[34, 14, 44, -97, 61, 16, 16, -51, 68] = Q841
[-17, 48, -88, 22, -14, -34, 11, -16, -16] = Q41
[-24, -102, 56, -24, -11, -18, 51, 24, 94] = Q713
[-6, -104, 41, -31, 26, 1, 12, -31, 80] = Q198
[-7, 15, 17, -73, 17, 17, 17, 17, 11] = Q913
[-16, -57, -57, 23, -57, 30, 20, -70, -57] = Q272
again Q913:   [17]
again Q841:   [16]
again Q272:   [-57]
again Q713:   [-24]
again Q198:   [-31]
again Q41:   [-16]
find: [-7, 15, 17, -73, 17, 17, 17, 17, 11]  Q913

[-17, -21, -14, 55, 38]  Q639
[-84, -14, -39, -57, 65]  Q320
[-39, -39, -39, -57, 65]  Q469
[-71, 25, 31, -5, 27]  Q248
[14, 26, 34, -33, -33]  Q675
[45, 45, -14, 45, 45]  Q34
again Q469:   [-39]
again Q34:   [45]
again Q675:   [-33]
find: [-84, -14, -39, -57, 65]  Q320
find: [-71, 25, 31, -5, 27]  Q248

[4, -14, 16, -6, 22, 3, -17, 2, -24, -17, -6, 0, -7, 52, 39, 5, -19, -24, 5, 20, 57, -16, 45, -65, -15, 4, 8, -9, -14, 0, -47, -2, -23] = Q694
[1, -12, 10, -4, 16, -1, 15, 2, -5, -22, -6, 2, 2, 38, 4, 2, -6, -22, 6, 11, 21, -6, 8, -11, -9, 2, 4, -23, -6, 1, -20, 0, -14] = Q303
[5, -12, 5, -1, 12, 3, -25, 2, -16, 0, -11, -1, -5, 13, 28, 1, 0, -19, 0, 11, 34, -26, 31, -54, -12, 2, 7, 24, 0, 1, -22, 0, -13] = Q355
[5, 4, 10, -5, 4, 9, -63, -3, -38, 17, 6, -5, -12, 22, 78, 1, -41, 14, -4, 12, 70, -3, 76, -101, -6, 3, 7, 24, 7, -3, -49, -6, -12] = Q811
[-1, 3, 25, -4, 16, 3, -11, -4, -28, -23, 16, 1, -9, -4, 57, 2, -57, 7, 6, 19, 75, 26, 62, -54, -5, 3, 4, -60, -6, -3, -63, -5, -20] = Q264
[-1, 10, 22, -12, 6, 5, -25, -6, -31, -10, 21, -1, -10, 61, 63, 1, -63, -59, 3, 14, 73, 33, 67, -57, 1, 2, 3, -50, -59, -4, -59, -59, -13] = Q106
[-2, 5, 17, -9, 8, 1, 3, -4, -15, -18, 14, 1, -5, 52, 31, 1, -41, 9, 5, 10, 42, 26, 34, -18, 0, 2, 1, -50, -5, -3, -38, -4, -11] = Q310
[5, -12, 5, -1, 12, 3, -23, 2, -16, -1, -11, -1, -5, 16, 28, 2, 0, -22, 0, 11, 34, -26, 31, -54, -12, 3, 7, 24, 0, 1, -24, 0, -14] = Q143
[5, -12, 5, -1, 12, 3, -23, 2, -16, -1, -11, -1, -5, 16, 28, 2, 0, -22, 0, 11, 34, -26, 31, -22, 2, 1, 0, -50, -3, -3, -36, -4, -4] = Q807
find: [1, -12, 10, -4, 16, -1, 15, 2, -5, -22, -6, 2, 2, 38, 4, 2, -6, -22, 6, 11, 21, -6, 8, -11, -9, 2, 4, -23, -6, 1, -20, 0, -14]  Q303
find: [5, 4, 10, -5, 4, 9, -63, -3, -38, 17, 6, -5, -12, 22, 78, 1, -41, 14, -4, 12, 70, -3, 76, -101, -6, 3, 7, 24, 7, -3, -49, -6, -12]  Q811
find: [5, -12, 5, -1, 12, 3, -25, 2, -16, 0, -11, -1, -5, 13, 28, 1, 0, -19, 0, 11, 34, -26, 31, -54, -12, 2, 7, 24, 0, 1, -22, 0, -13]  Q355
find: [4, -14, 16, -6, 22, 3, -17, 2, -24, -17, -6, 0, -7, 52, 39, 5, -19, -24, 5, 20, 57, -16, 45, -65, -15, 4, 8, -9, -14, 0, -47, -2, -23]  Q694

[-100, -77, 32, -70, -13, -68] -> Q616
[-77, -77, -15, -78, 18, 10] -> Q704
[-67, -64, 13, -68, 18, 11] -> Q762
[-62, -60, 11, -62, 20, 14] -> Q777
[-67, -92, 12, -70, -4, -74] -> Q394
[-80, -104, 12, -70, -50, -76] -> Q507
[-85, -85, -85, -38, -85, -85] -> Q217
[-85, -85, 16, -74, -42, -38] -> Q175
[-75, -64, 15, -61, -59, -36] -> Q904
[-69, -45, 4, -59, -44, 4] -> Q935
[-65, -44, 5, -59, -46, 11] -> Q593
[-41, -55, -41, -41, -43, 4] -> Q30
again Q217:   [-85]
again Q175:   [-85]
again Q935:   [4]
again Q30:   [-41]

[-95, -46, -65, -57, 64, 67] -> Q607
[-49, -27, -24, -28, 18, -21] -> Q92
[-23, 11, -4, -1, 61, 15] -> Q887
[33, 15, 15, 15, 17, 15] -> Q173
[27, 19, 18, 27, 11, -31] -> Q524
[12, -4, -12, 20, -1, 77] -> Q223
[-95, -46, -65, -57, -37, -95] -> Q926
[-21, -10, -12, -31, -21, 67] -> Q717
[-48, -37, -34, -4, 20, 25] -> Q366
[-42, -34, -35, -41, -9, 32] -> Q562
[25, -34, -35, -41, -9, 32] -> Q281
again Q173:   [15]
again Q926:   [-95]

[40, 22, 0, 51, 5, 37, -9, -12, -1, 20, -8, 22, 14, -25, 45] -> Q70
[40, 22, 0, 15, 5, 15, -9, -12, -1, 20, -8, 22, 14, -25, 45] -> Q775
[-8, 36, 27, 18, 13, 75, 14, 74, -10, 53, -6, -1, 81, -19, 6] -> Q925
[-41, 15, 11, -60, -22, -43, 18, -51, -6, -7, -13, 0, -12, -40, -41] -> Q488
[7, -18, -33, -16, 15, 13, -13, -82, -12, 13, -65, 7, 6, -47, -7] -> Q446
[36, 6, 2, 0, 14, 41, 20, 15, -8, 0, 35, 0, 27, 18, 16] -> Q958
[10, -23, -2, -7, 4, -39, -21, -11, 29, -66, 3, 15, 24, 16, 1] -> Q48
[16, -7, -7, 7, -15, 5, -17, -30, -3, -29, -7, -14, 17, 6, -16] -> Q846
[9, 32, -23, -36, -9, 1, -6, -48, 27, -6, -6, -12, 32, -78, -6] -> Q921
[-22, -71, -26, 26, -2, 6, -41, -28, -1, 12, 34, 3, -7, 54, 13] -> Q383
[2, 23, 29, 31, 10, -6, 37, -51, 18, -20, 46, 4, -34, 76, -12] -> Q755
again Q70:   [22]
again Q958:   [0]
again Q488:   [-41]
find: [16, -7, -7, 7, -15, 5, -17, -30, -3, -29, -7, -14, 17, 6, -16]  Q846

[-47, -47, -47, -47] -> Q317
[1, -40, -40, -85] -> Q35
[-56, 68, -8, 34] -> Q29
[55, 22, -71, -19] -> Q506
[-58, -20, -30, -65] -> Q87
again Q317:   [-47]
again Q35:   [-40]
find: [-56, 68, -8, 34]  Q29
find: [1, -40, -40, -85]  Q35

[-47, -32, -4, 6, -5, -32] -> Q646
[-3, -58, 6, 24, 2, -63] -> Q189
[-6, -23, -30, -27, 76, 46] -> Q662
[-38, -45, 69, 61, 35, -30] -> Q892
[13, -19, 14, 109, 67, 3] -> Q793
again Q646:   [-32]
find: [-38, -45, 69, 61, 35, -30]  Q892

[5, 47, -43, -43, 43, -43, -43]  Q241
[-31, 61, 3, 29, 87, -9, 40]  Q121
[-16, -16, -16, -28, -40, -40, -40]  Q584
[46, 78, 57, -1, 77, -44, 19]  Q716
again Q241:   [-43]
find: [-31, 61, 3, 29, 87, -9, 40]  Q121
find: [5, 47, -43, -43, 43, -43, -43]  Q241

[-45, 21, -54, -94, -14, 21] : Q94
[41, 41, 41, 43, 41, 41] : Q544
[-1, 25, 24, 59, 8, -51] : Q826
again Q544:   [41]
again Q94:   [21]
find: [-1, 25, 24, 59, 8, -51]  Q826
find: [-45, 21, -54, -94, -14, 21]  Q94

[-2, -41, -4, -2, 0, -77, -20, -24] : Q372
[-11, -75, -3, 3, 0, 15, -11, -18] : Q397
[-46, 77, 5, -16, 5, 20, -5, 25] : Q651
[17, -15, 1, -4, 1, -59, -12, -32] : Q65
[-45, 45, 1, -7, 1, 77, 11, -7] : Q169
[13, -41, 0, -5, -1, -85, -72, -33] : Q157
[-12, -96, -4, 0, 3, -34, -26, -41] : Q244
[3, -9, 1, -8, 0, -77, -49, -15] : Q329
[12, 57, 2, -7, -4, -49, -14, 15] : Q433
[11, -42, -2, -3, 2, -84, -10, -43] : Q114
[-21, -87, -5, -15, 4, -15, -15, -33] : Q451
again Q451:   [-15]
again Q397:   [-11]

[-48, 33, 65, -27, -42] = Q587
[-28, 35, 20, 12, -18] = Q884
[-48, -32, 65, -27, -42] = Q569
[-10, 11, -10, 39, -30] = Q226
[65, 47, 65, 65, -42] = Q181
[16, 58, -85, 7, -37] = Q99
again Q226:   [-10]
find: [65, 47, 65, 65, -42]  Q181
again Q181:   [65]

